A small network was shown many inputs. Here are its activations along a few directions, one row for each input.
In each table, some parts of the input vary, and every possible input appears once, in random order.
Descriptions start from the smaller parts, as in this example, which fits no table here: one of 5 places around a ring, together with either a single point or one of 9 places along a line or (one of 3 separate values, together with one of 4 places along a line).
Shared parts are said once, and a part with two or three values counts as separate values.
(in the rows, 128 means zero)

Other details of the inputs vary at random and push rows far along two fixed directions, the same in every table; ignore that.

Table:
R1: [164 117 144 124 125 125 126 110 164 106 149]
R2: [ 97 123 158 112 155 142 120 162 174 164 148]
R3: [167 140 131  92 122 144 127  85 131 105 175]
R4: [144 141 129 137 163 113 127  71 118 121 116]
R5: [147 142 129 145 163 136 110  56 120  75 115]
R6: [148 146 148 109 164  98  98  84 132 131 133]
R7: [129 120  48 170 102 141 141 154  64 118 131]
R8: [106 110 104 168  62 135 137 143  90 109 159]
R9: [120  90  47 145  71 159 131  98  58 106 114]
R10: [139 142 111 103 150 103 101  87 128 107 145]
R11: [119 139 170 104 125 128  99 177 166 149 118]
R12: [ 85 113 122 181 126 123 140 141  73 102  98]
R13: [170 157 120 110 118 132 151  85 157 106 129]
R14: [173 152 135  96 113 124 140 103 148 109 129]
R15: [193 158 107 126  98 135 132  49 152  72 137]
R16: [134 117 169 104 165 122 144 155 191 155 136]
R17: [ 97 107  77 167 116 134 140 218  74 155 117]
R18: [ 96 141 187  80 158 128 106 201 183 182 112]
R19: [151 110 174 111 134 118 116 156 168 131 142]
R20: [ 91 109  84 166 150 136 145 213 114 169 107]
R21: [106 115 163 127 148 134 112 165 183 153 141]
R22: [126 132 194  80 154 110 133 207 184 175 102]
R23: [174 154 123 104 113 129 146  89 150 103 130]
R24: [102  83  55 147  82 152 138 122  69 122 103]
R25: [ 54  64 103 137 132 141 138 209 118 183  74]
R26: [ 93 119  93 159  74 146 150 137  87 120 165]
R27: [124 128 172 129 180 113 104 125 127 124  98]
R28: [115 126 182 126 200 113 104 138 149 138  91]
R29: [131 114  63 197  93 154 149  92  60 138 119]
R30: [178 146 144 107 104 123 117 110 152 100 127]
R31: [177 158 104 124 133 106 107  15 104  86 150]
R32: [126 120  40 178 104 145 147 148  68 116 130]
R33: [106 151 160  96 154 141 116 158 185 164 119]
R34: [170 143 144 110 109 120 123 115 157 104 122]
R35: [129 143 100 116 161 108 116  75 145 111 139]
R36: [132 109  87 178 111 147 136 114  75 151 112]
R37: [138 114 172  97 161 119 139 159 185 151 137]
R38: [108 121 181  88 162 133 103 177 177 168 147]
R39: [123 148  92 132  58 139 166 126  72 109 142]
R40: [158 142 157 111 171 108 103  86 120 125 118]
R41: [107 142  93 138  62 134 175 142  76 118 134]
R42: [132 108  77 185  88 145 139 113  50 142 117]
R43: [130 143 161 104 126 128 100 152 170 138 120]
R44: [137 140 137 148 167 127 116  74 119  99 109]
R45: [175 147 129 118 107 126 128  92 158  94 126]
R46: [144 135 153 131 159 129  96  92 109  86 112]
R47: [ 90  95 132 153  81 115 177 210  94 150 139]
R48: [137 143 124 129 153 100 117  73 123 124 131]
R49: [116 121  88 147  66 139 172 121  69 106 168]
R50: [117 134 127 102 177  98 108 115 159 133 129]
R51: [127 130 159 123 182 102 120 117 133 146 103]
R52: [ 42 104 124 142 138  83 142 216 109 170 110]
R53: [152 164 145  83 123 145  98 108 151 123 142]
R54: [129 107  80 187  81 147 138 123  41 145 119]
R55: [112 137 162 113 133 129 109 170 178 150 113]
R56: [164 145 112 108 129 151 143  59 144 101 173]
R57: [ 99  99 122 153  82 116 179 186  97 138 141]
R58: [139 148 122 131 159 104 119  62 132 125 132]
R59: [167 135 119 125 111 147 103  66 149  87 171]
R60: [156 137 124 101 131 144 138  84 142 110 168]
R61: [106 122 100 177  98 104 155 115  43 117 115]
R62: [ 84  90 128 177  91 118 171 198 124 143 129]
R63: [108 119 177 131 180 117 104 150 129 123  92]
R64: [115 124 176  89 151 137  99 169 165 161 154]
R65: [117 113 175 113 135 130  97 176 165 150 146]
R66: [ 57 120 143 156 103 125 144 224 145 171 102]
R67: [170 167 111  93 114 146 139  65 137  97 146]
R68: [148 163 123  97 129 144 145  92 154 121 136]
R69: [143 162 139  90 133 146 108 104 165 126 136]
R70: [ 52  67 102 141 138 144 142 204 126 187  73]
R71: [182 123 137 119 112 126 120  88 149  89 158]
R72: [121 127 191 119 193 113  94 145 137 138  95]
Each input here is: one of 4 places along a line, together with either one of 3 separate values or one of 5 places along a line or (one of 2 separate values, together with one of 5 places around a ring).
- Changing only the place on the line of 4 turns R68 into R39. The same change can be made to R56. Which row results? => R3
- Change only the choice among 2 separate values in R62. List by row number the other rows that result. => R15
- Change only the choice among 3 separate values in R9. List by row number the other rows that result. => R17, R54
- Change only the choice among 3 separate values in R7. List by row number the other rows that result. => R24, R42
- Change only the place on the line of 5 in R28. List by row number the other rows that result. => R12, R48, R50, R51
- Change only the choice among 2 separate values in R19. List by row number the other rows that result. => R30
- Change only the place on the line of 4 in R43. List by row number the other rows that result. => R11, R55, R66

Table:
R73: [116 111 167 110 180 114 111 200 155 175  73]
R74: [ 57  86  54 200  75 147 161 183  40 156 127]
R75: [114 129  59 162  92 140 146 120  66 130 121]
R76: [180 138 182 101 190 124  76  84 184 105 132]
R77: [169 145 107 140 106 120 141  31  98  70 166]
R78: [ 65 107 182 135 155 101 133 207 131 175 130]
R79: [159 150  85 111 131 142 109  31 127  83 174]
R80: [ 74 129 144 109 163  96 147 204 153 178 101]
R81: [210 172 205  60 216 119  54  57 217 104 119]
R82: [147 166  58 131  92 128 141  39  86  75 156]
R83: [113 131 186 118 165  99 138 151 156 152 119]
R84: [188 127  80 139 113 162  94  27  91  67 149]
R85: [148 146 146  69 191 130  77  76 189 128 157]
R86: [169 176 131 114 119 119 130  27 107  73 155]
R87: [ 76  93 149 118 181 135  99 210 153 208 110]
R88: [220 163 153  42 232 137  67  54 219 139 117]
R89: [101 136  68 155  85 114 176 115  85 113 128]
R90: [ 55 104  78 174  88 117 180 169  80 140 130]
R91: [ 50 105  56 192  66 119 184 168  48 128 144]
R92: [192 149  96 120 126 145  97  40 107  79 125]
R93: [121 124 106 174   6 143 167 147  84  87 144]
R94: [101 130 204 103 181  84 140 190 172 178 102]
R95: [ 88 117 169 123 100 112 164 235 147 166 151]
R96: [198 139  71 119 142 160 101  20 121  92 158]
R97: [202 148 184  76 147 141  90 113 214 104 154]
R98: [174 127  58 141 116 158 126  37 102  96 146]
R99: [ 78 121  81 166  95 140 160 158  67 151 108]
R100: [100  92  76 177  30 154 172 207  68 127 136]
R101: [185 142 181  96 188 133  63  68 184  99 140]
R102: [ 76 109 195 123 175  93 134 211 152 181 124]
R103: [ 81  96 173 160 142 109 135 204 135 154  97]
R104: [196 136  93 117  51 173 125  66 121  74 151]
R105: [108 113 185 129 163 118  87 164 153 143 119]
R106: [138 116 133  92 138 156 125 191 184 177 142]
R107: [116 139  95 117  50 145 165 134 133 116 162]
R108: [177 158  69 104  71 154 145  63 138  75 195]
R109: [ 85  91  84 199  73 135 167 167  50 128  95]
R110: [ 97  87 170 125 183 127 106 211 152 181  93]
R111: [202 132 174  60 217 150  34  60 201 121 130]
R112: [ 78 128 166 135 138  81 159 206 117 167 106]
R113: [ 71 104  97 224  48 116 182 169  40 108 106]
R114: [158 111  83 157 105 149 126  73  87  89 125]
R115: [146 161 110 139  97 109 143  66  81  86 151]
R116: [193 166 134  95  68 140 137  51 146  74 183]
R117: [125 111  79 174  82 131 155 126  64 110  98]
R118: [166 143 184  73 204 138  77 104 185 137  96]
R119: [ 81 115 207 105 184  98 105 195 164 181 131]
R120: [ 96 121 193 129 168  93 123 216 157 166  79]
R121: [ 71 118 162 112 176 108 143 196 173 184 103]
R122: [103 108 160  92 125 152 133 229 190 204 116]
R123: [130 117 153 102 197 136 111 150 182 181  98]
R124: [ 38 130  65 184  54 118 194 163  39 126 125]
R125: [191 148  57 131 112 148 131  25 103  91 133]
R126: [110 139 192 123 161 113 113 158 151 137  96]
R127: [158 142 108 163  90 119 141  74  93  74 119]
- Describe the family of inputs behind these rows. => one of 5 places around a ring, together with either one of 2 separate values or one of 9 places along a line
- Changing only the place on the ring of 5 turns R119 into R111. The same change can be made to R83. Which row results? => R109
- Start at R99 and move only the place on the line of 9, one step at a time. The first step leads to R75. Which rows follow, in order? => R88, R125, R123, R98, R96, R74, R87
- Which other rows agree with R108 in the place on the ring of 5? List them by row number. => R79, R80, R82, R85, R89, R90, R91, R107, R121, R124
- Change only the place on the ring of 5 in R106. List by row number the other rows that result. => R95, R97, R100, R108
